These are the activations of a small network on made-up records, seen along a few directions, one row for each record.
After each row come some of the record's fields: FIVO, KEFIL, SERIG, ZIKU.
Not every record has every field; a missing one is written none.
The largest differences between rows may come from other fields.
In the rows, zero is written as 500.
Strong random noise was added to every row along 17 fixed directions; ignore it. To show where, here is one row again and again, with new noise each time:
[419 273 612 496 511 716 540 586 572 471 441 183 580 721 453 415 267 386
 501 442 605 671 394 875 593 611 388 449 351 370 431 484 260 525 461]
[345 532 373 479 368 556 636 435 463 496 439 585 487 394 562 652 751 579
 480 483 361 493 868 536 425 352 354 711 709 466 641 484 533 432 584]
[507 267 574 534 656 713 443 592 459 479 377 378 569 557 418 477 293 356
 395 358 622 484 338 662 701 447 254 526 332 493 352 621 279 522 527]
[446 411 469 398 642 547 469 589 375 413 201 792 524 498 437 560 301 491
 355 171 604 372 422 325 419 226 493 661 409 494 462 736 632 627 664]
[355 572 415 661 505 691 716 582 299 603 440 665 402 448 425 682 707 543
 654 632 593 593 567 558 352 149 277 678 626 560 559 464 498 545 418]
[553 485 395 535 606 405 426 651 359 766 332 594 342 229 385 348 272 418
 588 439 657 568 337 387 508 309 383 757 442 708 581 579 571 363 389]
[432 582 548 599 560 557 348 468 611  65 458 276 840 556 512 799 444 434
 483 386 596 527 566 636 540 377 411 559 518 424 469 766 328 498 504]
[359 470 314 526 576 346 404 227 521 418 531 345 571 345 472 548 635 219
 726 718 559 428 460 330 493 299 362 580 742 492 551 540 698 297 498]
[646 549 421 431 562 608 612 549 362 403 334 419 346 398 378 740 437 474
 577 273 459 652 483 524 561 271 465 696 672 691 426 548 620 499 729]
[374 626 652 465 511 437 658 470 513 655 430 576 507 513 607 654 429 633
 456 354 466 609 722 316 237 594 623 565 549 664 673 525 536 382 446]
[404 360 400 384 392 583 518 503 497 626 450 640 226 314 631 340 665 556
 489 522 403 205 551 451 587 742 397 658 741 606 439 402 661 607 652]
[484 338 730 797 564 900 662 828 352 476 566 138 533 755 530 685 264 902
 684 655 570 501 476 578 546 325 611 386 321 617 380 726 942 435 270]
[397 529 308 488 658 258 590 345 472 423 503 437 526 536 464 591 355 192
 499 530 563 462 350 201 330 448 622 440 574 636 555 314 480 574 536]
[125 289 700 541 543 497 557 505 597 814 504 554 595 676 601 412 476 478
 461 499 587 413 589 319 330 668 402 509 434 296 559 657 507 346 372]
[616 613 421 455 550 384 589 514 544 471 472 731 321 511 514 615 698 503
 408 367 436 412 461 262 399 568 667 472 618 586 398 488 517 662 684]
[393 438 576 664 478 607 480 543 505 492 540 556 491 484 649 510 702 590
 417 588 464 318 580 558 520 557 401 446 443 597 465 603 426 538 418]
[575 482 408 490 525 754 532 681 596 336 463 348 544 428 549 502 310 776
 560 628 592 354 561 660 631 648 454 635 554 526 458 415 530 572 353]
[445 213 372 439 518 493 478 266 550 482 418 368 433 411 496 380 427 245
 554 465 487 315 600 381 485 539 409 407 790 637 414 392 843 456 617]
[653 518 428 340 669 492 596 499 608 805 487 593 313 387 447 333 547 580
 654 714 600 503 319 346 547 660 483 607 541 451 494 371 525 328 389]

[593 490 479 588 535 525 620 515 420 542 396 649 533 503 468 601 404 527
 289 295 443 508 794 412 328 381 501 399 511 778 524 376 504 568 469] : {FIVO: zuzov, KEFIL: rovo, SERIG: tosan, ZIKU: none}
[104 509 737 388 657 722 616 333 244 592 591 481 438 534 536 774 682 462
 714 693 493 412 163 287 561 491 348 720 716 470 452 571 646 532 726] : {FIVO: mul, KEFIL: zilip, SERIG: none, ZIKU: mova}
[348 477 492 273 651 568 609 371 546 510 331 855 627 545 524 391 555 595
 381 572 507 411 549 534 324 414 447 507 273 263 621 468 325 470 408] : {FIVO: mul, KEFIL: zilip, SERIG: none, ZIKU: revad}
[556 508 488 644 569 266 527 654 425 753 582 323 349 448 395 539 459 396
 617 463 440 711 398 305 494 339 607 569 420 569 538 707 650 218 477] : {FIVO: fup, KEFIL: zilip, SERIG: none, ZIKU: revad}
[933 411 160 277 515 460 477 568 759 407 347 729 436 418 446 267 531 685
 335 402 424 269 736 481 580 559 586 454 510 371 379 370 614 508 534] : {FIVO: fup, KEFIL: rovo, SERIG: tosan, ZIKU: none}
[627 631 537 384 290 220 369 368 348 619 537 511 539 512 499 408 369 493
 355 346 392 668 493 334 543 433 758 438 388 542 716 449 616 459 640] : {FIVO: sisil, KEFIL: rovo, SERIG: ginu, ZIKU: none}
[253 563 618 462 595 648 720 336 398 358 330 744 454 546 550 653 531 469
 535 441 535 522 528 549  99 399 537 404 593 712 544 404 523 718 523] : {FIVO: mul, KEFIL: zilip, SERIG: none, ZIKU: mova}
[569 437 402 405 365 370 575 604 632 532 484 359 314 622 388 226 472 466
 701 530 465 823 390 779 398 464 754 411 365 197 533 509 646 414 489] : {FIVO: sogaf, KEFIL: zilip, SERIG: none, ZIKU: sal}
[571 814 763 559 574 662 346 288 433 666 629 661 708 408 498 576 651 673
 725 893 796 513 315 368 530 526 336 497 635 614 574 416 476 454 205] : {FIVO: zuzov, KEFIL: rovo, SERIG: ginu, ZIKU: none}
[274 449 527 524 384 537 643 399 553 590 403 540 547 500 559 478 420 586
 639 521 576 601 869 494 124 444 545 480 685 501 710 445 835 389 315] : {FIVO: dupog, KEFIL: zilip, SERIG: none, ZIKU: sal}
[534 483 499 543 467 410 431 554 687 210 488 581 403 613 687 322 580 495
 382 503 467 322 368 716 404 752 747 172 245 614 357 513 313 747 433] : {FIVO: zapep, KEFIL: rovo, SERIG: fel, ZIKU: none}
[522 478 526 735 522 493 554 668 474 835 718 409 575 379 577 521 465 735
 334 647 396 366 778 261 642 625 384 572 420 582 624 488 444 270 261] : {FIVO: zuzov, KEFIL: zilip, SERIG: none, ZIKU: pipep}
[533 402 396 522 358 381 366 534 305 605 601 441 675 663 352 424 405 420
 319 479 515 572 385 359 707 188 554 520 300 147 640 551 574 529 636] : {FIVO: sisil, KEFIL: zilip, SERIG: none, ZIKU: mova}
[501 547 604 470 522 681 754 470 560 550 546 390 379 578 486 578 588 573
 659 586 438 641 564 684 431 668 441 431 638 543 413 308 415 475 476] : {FIVO: mul, KEFIL: rovo, SERIG: fel, ZIKU: none}
[619 588 325 361 377 341 496 374 635 525 591 535 617 739 443 384 618 436
 454 662 571 576 433 479 496 562 645 368 469 196 569 219 332 590 479] : {FIVO: zapep, KEFIL: rovo, SERIG: tosan, ZIKU: none}
[518 342 564 698 449 509 439 611 584 610 638 267 600 726 374 466 352 369
 518 466 648 576 472 434 525 607 494 348 595 340 379 486 587 565 452] : {FIVO: dupog, KEFIL: zilip, SERIG: none, ZIKU: sal}
[635 329 455 529 560 592 506 497 658 394 440 491 410 486 466 450 553 400
 468 402 544 433 534 583 535 566 438 362 571 468 305 561 520 543 564] : {FIVO: dupog, KEFIL: zilip, SERIG: none, ZIKU: pipep}
[411 301 661 462 597 878 757 590 238 614 475 597 261 680 561 440 518 688
 537 661 454 341 209 580 523 482 555 344 308 657 368 406 671 698 540] : {FIVO: fup, KEFIL: zilip, SERIG: none, ZIKU: pipep}
[684 478 595 464 457 668 177 434 467 287 247 719 623 318 528 358 354 612
 441 340 644 371 552 673 534 369 427 443 475 740 466 626 683 607 441] : {FIVO: fup, KEFIL: rovo, SERIG: fel, ZIKU: none}
[670 562 438 299 706 508 450 436 379 285 372 436 640 360 489 579 223 686
 451 480 379 400 465 400 661 265 589 603 307 634 556 565 668 326 530] : {FIVO: mul, KEFIL: rovo, SERIG: fel, ZIKU: none}
[727 611 414 572 323 333 251 516 503 537 638 327 772 410 483 591 347 643
 314 419 496 438 727 187 786 459 528 634 573 408 654 595 635 346 522] : {FIVO: zapep, KEFIL: zilip, SERIG: none, ZIKU: mova}
[628 670 458 581 470 422 418 539 357 570 664 372 552 521 444 677 495 518
 566 602 526 496 370 246 659 435 541 567 617 631 477 431 590 514 513] : {FIVO: fup, KEFIL: rovo, SERIG: tosan, ZIKU: none}
[312 469 670 623 529 636 502 382 553 176 475 630 655 589 639 657 757 606
 490 514 441 355 700 620 313 337 491 304 436 424 454 785 594 508 470] : {FIVO: sisil, KEFIL: rovo, SERIG: ginu, ZIKU: none}
[656 352 297 431 651 573 555 404 732 355 496 299 566 474 499 281 498 530
 617 858 479 449 562 774 540 533 478 320 379 455 478 278 465 312 224] : {FIVO: fup, KEFIL: rovo, SERIG: tosan, ZIKU: none}
[358 342 564 591 429 425 656 548 359 849 586 309 401 802 378 533 517 269
 606 452 481 773 415 428 447 335 482 440 471 385 473 516 573 364 573] : {FIVO: fup, KEFIL: rovo, SERIG: tosan, ZIKU: none}
[458 350 487 411 782 746 578 524 505 470 416 437 485 340 520 508 312 552
 569 602 577 257 401 478 649 567 270 635 490 574 391 532 494 398 433] : {FIVO: fup, KEFIL: zilip, SERIG: none, ZIKU: pipep}
[349 444 315 364 331 441 704 600 228 764 348 864 476 706 398 418 319 459
 230 303 567 607 525 358 330 253 582 637 361 287 743 243 414 781 643] : {FIVO: dupog, KEFIL: rovo, SERIG: tosan, ZIKU: none}
[540 484 494 582 375 485 575 387 392 498 460 595 385 516 579 466 687 498
 412 529 418 622 589 621 348 318 663 285 397 702 645 434 571 557 490] : {FIVO: dupog, KEFIL: zilip, SERIG: none, ZIKU: mova}
[424 315 531 561 204 534 228 576 509 646 441 492 697 454 462 239 266 559
 418 374 653 524 748 566 541 447 398 606 543 270 672 622 759 479 420] : {FIVO: dupog, KEFIL: zilip, SERIG: none, ZIKU: mova}

Which values does each new row have?
[620 678 659 366 631 395 363 500 713 577 474 597 446 397 595 365 554 694
 668 621 585 502 295 432 445 756 684 520 416 552 505 665 553 319 316] : {FIVO: fup, KEFIL: zilip, SERIG: none, ZIKU: sal}
[270 452 571 451 549 573 547 411 421 391 476 399 570 517 685 532 582 580
 496 677 365 461 465 671 506 418 542 519 252 557 660 591 436 373 433] : {FIVO: fup, KEFIL: zilip, SERIG: none, ZIKU: sal}
[515 440 670 459 398 505 406 310 623 650 437 564 466 698 354 331 648 275
 776 480 740 749 349 600 328 443 462 301 656 282 387 584 686 456 509] : {FIVO: zapep, KEFIL: rovo, SERIG: tosan, ZIKU: none}
[201 511 726 542 638 527 465 583 548 427 415 565 561 455 650 600 348 564
 553 377 599 360 481 430 370 605 435 625 414 531 471 849 468 420 406] : {FIVO: sisil, KEFIL: rovo, SERIG: ginu, ZIKU: none}
[324 507 448 473 472 483 515 515 462 309 617 164 573 643 566 559 458 520
 680 741 456 498 284 602 602 473 636 561 404 373 540 517 563 472 497] : {FIVO: zuzov, KEFIL: rovo, SERIG: ginu, ZIKU: none}
[665 420 389 401 380 547 516 482 580 671 463 509 271 368 397 158 566 510
 737 647 543 644 489 752 527 537 444 494 606 395 502 326 656 405 430] : {FIVO: sisil, KEFIL: rovo, SERIG: ginu, ZIKU: none}
[651 334 348 590 567 665 456 490 419 277 487 408 715 461 395 564 478 526
 331 514 424 384 658 593 730 140 337 458 373 378 479 575 533 450 532] : {FIVO: zuzov, KEFIL: zilip, SERIG: none, ZIKU: pipep}
[234 435 529 446 540 447 432 572 479 668 489 619 491 411 602 495 556 485
 433 482 526 344 425 326 597 588 354 820 458 336 565 713 386 414 560] : {FIVO: dupog, KEFIL: rovo, SERIG: tosan, ZIKU: none}
[605 438 586 216 644 673 611 512 477 805 399 877 289 455 509 298 589 717
 441 565 534 398 304 426 609 633 447 589 341 352 460 461 447 479 544] : {FIVO: sisil, KEFIL: rovo, SERIG: tosan, ZIKU: none}
[421 357 313 484 798 296 606 483 638 344 467 234 316 404 439 536 348 220
 789 536 526 474 275 296 374 467 658 524 610 522 387 647 813 307 549] : {FIVO: dupog, KEFIL: zilip, SERIG: none, ZIKU: pipep}
[395 510 334 455 495 463 643 636 614 489 507 418 360 500 457 394 507 408
 648 600 512 602 393 739 452 630 462 635 503 348 487 366 257 540 459] : {FIVO: zuzov, KEFIL: rovo, SERIG: fel, ZIKU: none}
[642 450 466 563 537 568 557 621 342 719 478 482 549 471 347 466 237 550
 403 430 518 590 609 466 598 337 345 543 396 550 540 374 451 417 406] : {FIVO: mul, KEFIL: rovo, SERIG: fel, ZIKU: none}
[379 415 483 617 399 584 421 404 347 369 591 210 729 618 477 607 582 431
 579 670 431 554 549 665 641 171 372 477 459 426 555 548 585 387 489] : {FIVO: fup, KEFIL: rovo, SERIG: fel, ZIKU: none}
[697 660 390 410 331 509 601 319 501 570 635 317 559 540 429 594 483 439
 450 593 544 752 585 509 590 641 548 471 753 513 656  34 332 611 557] : {FIVO: dupog, KEFIL: zilip, SERIG: none, ZIKU: mova}
